These are the activations of a small neural network, seen along a few directions. Each row is one input.
Each table varies a few parts of the input and shows all the possible inputs, shuffled.
Descriptions start from the smaller parts, as in this example, which fits no table here: values(3) and (point or ring(11) or (line(4) and ring(8))).
Shared parts are said once, and a part with two or three values counts as separate values.
In the rows, zero is written as 128.

Other details of the inputs vary at random and push rows far along two fixed directions, the same in every table; ignore that.

Rows:
r1: [ 82 171 150 100 113  83  77  59 130 138  85 154  92 138]
r2: [114 183  92 162 107 108 125 137  92 121  83  96  76 183]
r3: [133 123 131 125 163 162 138 126 147 124 156 104  96  90]
r4: [ 86 170 103 184  97 120 154 111  54 111 100  87 132 171]
r5: [119 160 118 149 105 139 180 129 101 125 110  91 102 156]
r6: [137 195 154 108 110  80  89  47 109 168 101 213 128 125]
r7: [122 127 118 163 110 119 125 115 100 115 128 141 162 140]
r8: [127 108 145 116 141 156 108 149 167 126 125  90 109 108]
r9: [103 129 104 173 109 127 128 153  83 116  85  94 139 163]
r10: [116 148 168  88 126 109  85  47 151 141 120 178 120 102]
r11: [127 100 111 135 117 147 169 156 120 110 148  90 124 158]
r12: [117 152 167  80 117  53  93  31  94 158 120 233 173 123]
r13: [161  92 121 137 135 168 154 196 166 130 132 101 134 126]
r14: [110 163 114 157  96 121 166 118  92 118  88  95  81 192]
r15: [166 146 116 142 135 156 146 147 138 134 155 115 137  98]
r16: [149  92 123 138 163 164 132 150 168 110 167  93  89  99]
r17: [ 96 145 110 157 100  94 106 113  85 117  94 154 148 157]
r18: [135 164 110 153 121 132 125 155 106 139  87  90  94 159]
r19: [ 95 155 154  75 105  66  96  62 111 162  99 224 149 147]
r20: [155 115 188  59 158 146  87  75 203 152 180 215 179  26]
r21: [121 115 115 131 120 155 182 152 111 118 152  84 133 141]
r22: [167  53 121 112 154 132 124 185 170 108 191 151 191  89]
r23: [120 112 112 140 155 135 116 154 152 110 137  91  70 123]
r24: [149  70 111 131 145 143 145 191 130 112 145  86 158 123]
r25: [157  79 139 120 179 169 110 180 188 133 161 105 111  77]
r26: [175  94 151  91 143 129 108 142 203 148 166 222 181  79]
r27: [ 91 160 113 149 113 104 169 109  49 110 108  75 115 178]
r28: [154  62 126 109 145 166 147 196 164 132 160 112 164 115]
Description of these inputs: line(4) and (values(2) or line(5)).
Question: Change only the values(2) part in r8. List by row number the other rows that result.
Answer: r25
Question: Start at r6 and move only the line(5) part, one step at a time. The first step leads to r14. Which rows follow, in order?
Answer: r11, r12, r7

Rows:
r29: [106 186 142 118 127 109 120  88 109 152  88 139  85 140]
r30: [168  83  82 177 144 175 157 224 153  92 174  56 133 123]
r31: [117 146 100 176 116 127 147 138  89 107 114  85 104 159]
r32: [106 169 140 113 116 115 123  86 119 142 100 142  83 142]
r33: [136 110 103 169 118 165 163 192 121 114 119  60 124 150]
r34: [161  61  91 158 149 178 161 242 154 101 157  49 134 138]
r35: [108 135 146 111 129 113 105  99 136 126 113 128 100 128]
r36: [160 111 149 102 149 149 130 140 189 141 165 154 133  81]
r37: [111 140 142 114 129 117 110  97 138 132 116 129  98 131]
r38: [145  85 107 149 133 183 184 187 137  89 173  52 141 128]
r39: [156  87 143  99 138 127 117 153 164 142 147 173 168 108]
r40: [113 143  81 178 105 134 161 165  92  95 108  51  86 186]
r41: [145  91 135 106 138 123 107 146 164 130 154 168 165 105]
r42: [146  95 132 113 142 125 101 151 155 137 149 163 165  99]
r43: [113 163 133 117 113  99 142  77  91 134 121 144 127 147]
r44: [ 93 146 130 131 119  93 110  95  90 133  96 149 123 149]
r45: [102 128 128 124 121 103 120 103 110 125 112 149 128 144]
r46: [126 162 132 123 106  95 127  99 102 145  96 161 124 157]
r47: [148 107 142 125 139 143 112 128 154 133 158 169 179  85]
r48: [137 142 139 112 142 136 113 113 146 144 130 147 111 103]
r49: [103 153 145 114 132 106  93  89 114 133  93 128  95 130]
r50: [160 104 144 109 158 154 104 132 180 141 163 152 136  73]
r51: [ 97 170 142 122 112 108 134  75  78 139 101 135 133 145]
r52: [103 160 130 128 101 105 118  96 106 134  96 145 131 150]
r53: [144 102 140 122 133 144 124 128 159 124 160 164 174  94]
r54: [156 103 149 100 163 143  93 125 183 141 158 156 146  70]
r55: [133 133 141 117 114 124 127 121 133 143 115 156 152 128]
r56: [103 162  95 168 111 126 173 131  60 107 106  48  88 180]
r57: [ 96 145 135 113 122  96 129  91  83 140 107 137 127 144]
r58: [157 104 131 126 139 132 124 128 159 125 169 173 167  94]
r59: [111 131  96 166 124 164 163 166 121  92 118  24  49 173]
r60: [148 142 131 127 126 113 120 125 121 147 119 160 142 128]
r61: [ 95 141 137 106 116  95 136  87  89 134 111 138 125 152]
r62: [150 114 139 120 130 133 104 135 156 141 148 168 175  86]
Question: What is each input in this table made of?
Answer: values(2) and (line(5) or (values(3) and line(4)))
Question: The inputs of r45 and r44 match in every part but the values(2) part. If r46 is changed in the same way as r45 into r44, which row does it become?
Answer: r60
Question: Change only the values(2) part in r43. List by row number the other rows that result.
Answer: r56

Rows:
r63: [ 86 151 144 107 108  71  95  65  93 140  96 189 132 147]
r64: [130 125 149 102 150 130 110 102 145 136 142 143 129  94]
r65: [142  87 134 104 137 125 124 142 154 130 153 165 164 114]
r66: [ 91 192 104 162 104 105 128 126  82 126  52  73  39 210]
r67: [147  95 130 113 152 158 142 158 162 126 163  99 121  98]
r68: [158  99 130 118 130 142 133 157 145 130 153 140 168 112]
r69: [104 112  81 186 118 145 168 186  91  79 116  20  95 186]
r70: [160 106 117 140 147 150 107 173 179 121 144 119 118 102]
r71: [ 87 181 164 104 120  88  80  49 106 157  74 174 104 134]
r72: [ 89 143 100 164 115 150 158 161  98 108  79  26  50 188]
r73: [125 147 134 126 121 111 115 103 115 142 124 165 160 119]
r74: [141 123 130 124 132 153 154 128 150 119 158 108 111 112]
r75: [152  92 116 143 135 150 133 166 142 114 159 110 164 112]
r76: [158 121 131 128 130 137 144 140 132 138 151 156 161 109]
r77: [130 106 116 135 125 131 148 158 124 114 130 105 136 147]
r78: [147 117 143 112 144 147 127 107 165 123 172 146 137  82]
r79: [102 193 147 120 107  74 104  41  72 163  86 204 140 138]
r80: [156 115 135 116 129 138 134 143 149 139 152 163 175 101]
Question: The inputs of r79 and r76 match in every part but one. If r70 is changed in the same way as r79 into r76, which row does it become?
Answer: r66
Question: What is each input in this table made of?
Answer: values(2) and (line(4) or line(5))
Question: Change only the line(4) part in r67. List by row number the other rows that result.
Answer: r66, r72, r74
